These are the activations of a small neural network, seen along a few directions. Each row is one input.
Each table varies a few parts of the input and shows all the possible inputs, shuffled.
Descriptions start from the smaller parts, as in this example, which fits no table here: values(2) and (point or ring(9) or (line(4) and ring(8))).
Shared parts are said once, and a part with two or three values counts as separate values.
In the rows, 128 means zero.

Other details of the inputs shift rows strongly along two fixed directions, in all tables alike. That doesn't count.

Table:
row 1: [129,167,62,133,135,143,117,90,179,155,126]
row 2: [133,133,96,139,104,100,102,69,175,123,129]
row 3: [137,177,114,123,84,147,96,101,86,113,201]
row 4: [141,100,85,157,171,119,157,116,230,182,53]
row 5: [134,143,96,137,98,115,100,73,146,120,154]
row 6: [114,106,122,161,160,77,143,57,190,150,46]
row 7: [95,93,156,141,160,102,159,118,172,120,76]
row 8: [76,109,204,113,172,110,184,175,107,134,70]
row 9: [152,145,94,153,121,144,98,116,89,101,149]
row 10: [142,138,61,171,100,123,92,74,184,74,187]
row 11: [129,125,159,77,109,152,109,179,56,114,157]
row 12: [113,113,119,170,159,76,146,60,184,150,40]
row 13: [169,153,108,130,68,157,97,142,83,112,234]
row 14: [163,148,120,149,102,145,119,133,89,125,190]
row 15: [128,93,184,120,137,114,162,159,125,158,90]
row 16: [120,122,211,101,136,130,173,205,57,162,111]
row 17: [122,117,95,157,122,115,118,91,174,92,148]
row 18: [107,125,158,60,168,165,150,211,99,167,81]
row 19: [96,152,131,94,155,165,155,182,132,140,137]
row 20: [83,119,206,96,158,125,172,182,87,127,109]
row 21: [135,117,145,90,112,137,104,162,94,112,138]
row 22: [133,92,127,137,147,117,120,111,145,122,76]
row 23: [156,147,147,100,74,153,111,178,73,123,214]
row 24: [163,139,74,163,121,141,87,89,115,95,157]
Each input here is: values(4) and (point or line(5)).
The inputs of row 5 and row 13 match in every part but the values(4) part. If row 12 is changed in the same way as row 5 into row 13, which row does it become?
> row 16
List by row number the other rows that have the values(4) part in common with row 8.
> row 7, row 10, row 17, row 19, row 20
Change only the values(4) part in row 15. List by row number the other rows that result.
> row 3, row 7, row 22

Table:
row 25: [167,147,86,118,98,177,95,120,133,124,193]
row 26: [116,126,101,119,135,156,127,121,171,125,150]
row 27: [114,91,206,101,155,108,140,167,75,135,62]
row 28: [103,186,122,99,99,103,114,98,125,150,128]
row 29: [133,74,160,159,149,78,162,106,134,156,64]
row 30: [141,164,140,154,87,153,118,128,73,99,208]
row 31: [82,121,158,90,142,93,141,67,170,172,60]
row 32: [76,104,200,95,170,105,161,166,86,109,83]
row 33: [115,168,127,71,112,187,120,175,79,113,235]
row 34: [135,188,134,113,104,197,131,181,64,135,212]
row 35: [121,171,152,136,95,154,129,146,55,93,224]
row 36: [150,143,102,124,139,162,114,141,117,129,120]
row 37: [136,145,42,196,158,126,136,64,211,124,139]
row 38: [116,134,130,165,136,107,145,98,130,103,155]
row 39: [89,72,179,118,148,97,154,116,166,119,82]
row 40: [120,116,186,101,166,138,173,188,106,191,78]
row 41: [158,165,157,134,82,155,118,145,44,108,213]
row 42: [146,132,164,144,113,125,129,134,77,131,155]
row 43: [150,160,154,108,90,162,96,159,23,86,194]
row 44: [120,109,161,94,174,141,143,180,107,164,57]
row 45: [131,148,41,161,136,115,118,100,209,113,140]
row 46: [127,71,156,133,156,87,138,121,112,133,49]
row 47: [151,139,37,180,119,124,105,88,227,122,116]
row 48: [125,84,160,91,158,133,144,153,157,175,73]
row 49: [128,123,76,189,134,112,102,60,164,71,125]
row 50: [118,115,178,102,98,143,121,143,96,106,164]
row 51: [131,142,43,172,154,147,109,84,186,103,121]
row 52: [86,147,157,124,153,89,162,71,153,184,55]
row 53: [103,111,147,111,174,144,151,162,143,147,50]
row 54: [157,148,132,110,65,124,98,164,45,109,206]
row 55: [122,65,193,108,139,98,138,129,135,143,77]
row 56: [92,97,153,133,149,64,156,129,172,114,75]
row 57: [151,118,62,205,100,85,96,54,216,89,117]
row 58: [122,80,165,72,150,134,154,171,122,180,86]
row 59: [169,135,47,167,121,118,97,101,198,139,120]
row 60: [134,121,96,130,125,158,117,111,180,131,138]
row 61: [166,163,94,132,107,170,122,147,73,151,200]
row 62: [138,124,98,176,121,124,99,80,141,81,123]
row 63: [169,139,49,165,115,123,105,100,203,131,118]
row 64: [122,170,53,163,130,105,89,8,173,125,100]
row 65: [150,139,169,91,72,161,100,152,51,99,217]
row 66: [156,160,142,113,68,133,90,167,53,104,207]
row 67: [107,160,127,95,121,149,138,190,120,131,154]
row 68: [88,127,172,109,172,141,187,178,131,165,91]
row 69: [116,99,210,92,122,90,154,184,106,139,73]
row 70: [124,119,177,108,160,140,177,176,123,180,76]
row 71: [163,158,80,115,115,176,95,151,62,126,183]
row 72: [121,105,163,74,142,114,160,207,110,183,75]
row 73: [126,133,94,167,104,96,111,98,167,86,147]
row 74: [88,74,176,113,156,89,156,114,163,116,91]
row 75: [129,143,39,167,163,137,112,82,184,101,127]
row 76: [158,88,111,144,101,109,102,81,132,115,151]
The inputs of row 63 and row 36 match in every part but one. If row 57 is changed in the same way as row 63 into row 36, which row does it become?
> row 62
The inputs of row 49 and row 73 match in every part but one. If row 75 is changed in the same way as row 49 into row 73, which row does it become?
> row 45
Describe the family of inputs behind these rows.
> values(4) and (point or (values(2) and line(6)))
List by row number the other rows that have the values(4) part in common with row 40.
> row 29, row 30, row 34, row 35, row 37, row 38, row 41, row 42, row 52, row 61, row 68, row 70
A walk changes only the line(6) part. It starts at row 58 and steps to row 48. List the rest of the walk in order.
> row 25, row 60, row 26, row 33
Change only the values(2) part in row 48. List by row number the other rows that result.
> row 55
